A small network was trained on invented records. Each row is its activation on one of them, seen along a few directions.
Here are examples, each followed by its value of one field, MOBAP.
The word absent means that the record has no MOBAP.
Other fields move the rows too, some of them a lot.
In the rows, zero is written as 500.
Random noise pushes rows far along 5 fixed directions. That doesn't count. These rows show it; they differ only by the noise:
524,431,544,410,316,515,492,302,574,532,485,525,510,522,413,631,568,434
393,487,525,738,410,568,613,339,325,439,652,499,378,456,238,726,392,481
415,465,532,567,296,476,493,348,495,501,505,568,461,654,336,592,636,555
557,317,689,592,461,770,690,269,472,759,519,299,560,293,439,833,260,256
436,443,501,584,358,389,506,576,423,536,501,631,500,773,467,418,717,686
642,400,527,351,430,571,559,362,531,542,544,464,527,318,507,662,387,323
627,546,335,304,273,495,356,295,647,313,534,512,381,318,427,615,443,345

499,507,578,433,623,381,520,578,550,518,473,587,620,538,561,369,536,535  kilad
543,435,476,437,536,510,475,672,601,658,321,493,572,561,761,331,639,540  gedi
480,622,369,488,498,349,474,572,425,275,592,621,467,551,461,395,495,584  rom
461,488,469,764,349,611,517,392,423,512,512,407,360,489,350,653,454,532  absent
560,466,683,369,601,550,564,360,562,595,478,463,645,353,465,586,403,363  absent
388,508,540,525,619,411,422,684,496,591,361,520,522,690,638,336,646,632  fuz
592,568,315,454,491,520,432,611,554,404,535,449,424,358,558,434,406,444  ripa
513,477,600,421,582,495,643,413,462,422,605,567,602,343,463,570,403,433  gedi
628,378,508,189,612,363,591,544,389,426,568,623,502,414,624,545,585,466  fufu
424,459,629,324,533,490,506,291,550,483,448,529,558,531,452,643,604,442  fuz
626,339,618,264,610,519,566,651,590,879,272,453,743,635,866,382,666,469  rom
587,528,377,517,597,615,476,698,517,567,462,413,408,398,718,480,402,501  setev
675,373,530,265,455,460,568,486,508,545,533,563,589,429,586,543,515,415  gib
569,474,672,172,526,327,540,468,641,514,532,658,747,545,482,394,601,477  ripa
432,458,581,640,563,647,413,581,595,770,277,277,529,537,675,470,465,459  fufu
507,499,427,677,370,585,516,462,466,560,498,383,402,478,492,593,399,471  rom
457,401,723,341,659,402,688,551,388,560,536,661,662,672,555,500,659,610  depur
516,528,397,640,526,644,416,552,564,584,394,348,394,470,631,495,456,444  kav
391,507,546,847,336,658,501,482,553,604,479,338,530,591,373,524,401,537  ripa
441,670,356,572,504,474,334,608,557,362,475,479,336,479,529,402,431,558  depur
500,455,732,381,635,523,616,469,556,654,496,533,645,493,536,550,461,469  setev
485,592,465,323,544,455,362,380,607,346,447,492,428,351,467,556,466,371  fufu
518,538,437,541,406,564,415,480,575,476,492,446,518,467,502,490,413,461  gib
631,592,341,454,477,436,261,729,708,502,350,470,506,549,759,220,543,528  kav
500,424,496,476,571,464,594,515,325,453,576,530,397,445,515,625,515,509  fuz
400,640,351,850,555,638,497,609,341,355,624,364,271,374,459,562,226,541  depur
391,518,582,715,544,521,519,582,447,602,494,484,558,582,442,442,436,549  gib
484,505,476,501,552,563,492,447,566,546,423,443,472,446,555,549,515,441  kilad
442,637,459,489,574,336,447,552,424,299,606,638,461,521,376,382,520,610  absent
311,612,624,615,617,429,621,259,391,287,675,616,455,403,146,679,399,465  kilad
497,527,334,828,623,624,455,821,411,617,437,339,366,537,738,346,424,572  kav
530,406,558,369,414,608,411,453,793,781,202,401,621,569,738,430,676,440  gedi
551,432,614,305,650,555,626,476,507,603,501,542,552,440,588,617,513,450  setev

Here are new rows. What is MOBAP for each?
682,476,502,376,556,676,520,378,572,508,537,314,550,152,560,632,200,252  absent
454,524,442,626,429,427,580,492,338,417,604,569,402,563,393,559,507,582  rom
440,456,512,330,358,362,422,376,535,453,412,634,438,705,472,571,846,600  fuz
565,506,554,274,689,322,660,490,386,282,692,708,610,391,469,513,486,494  kilad
610,468,474,462,462,619,445,520,623,597,451,376,599,391,636,477,349,383  gib
433,562,366,591,386,517,335,584,616,609,280,431,442,714,625,366,667,582  rom
514,449,568,372,603,478,593,518,469,633,433,526,599,559,604,505,595,474  rom
572,579,382,314,530,554,454,341,583,413,496,434,424,258,519,617,366,287  rom
497,495,538,507,667,586,469,562,513,610,405,361,501,368,637,542,380,405  fuz
569,343,634,430,410,434,647,548,473,626,539,578,638,641,503,486,627,565  ripa
466,530,482,217,642,494,489,274,497,340,517,537,381,308,443,713,518,332  fuz
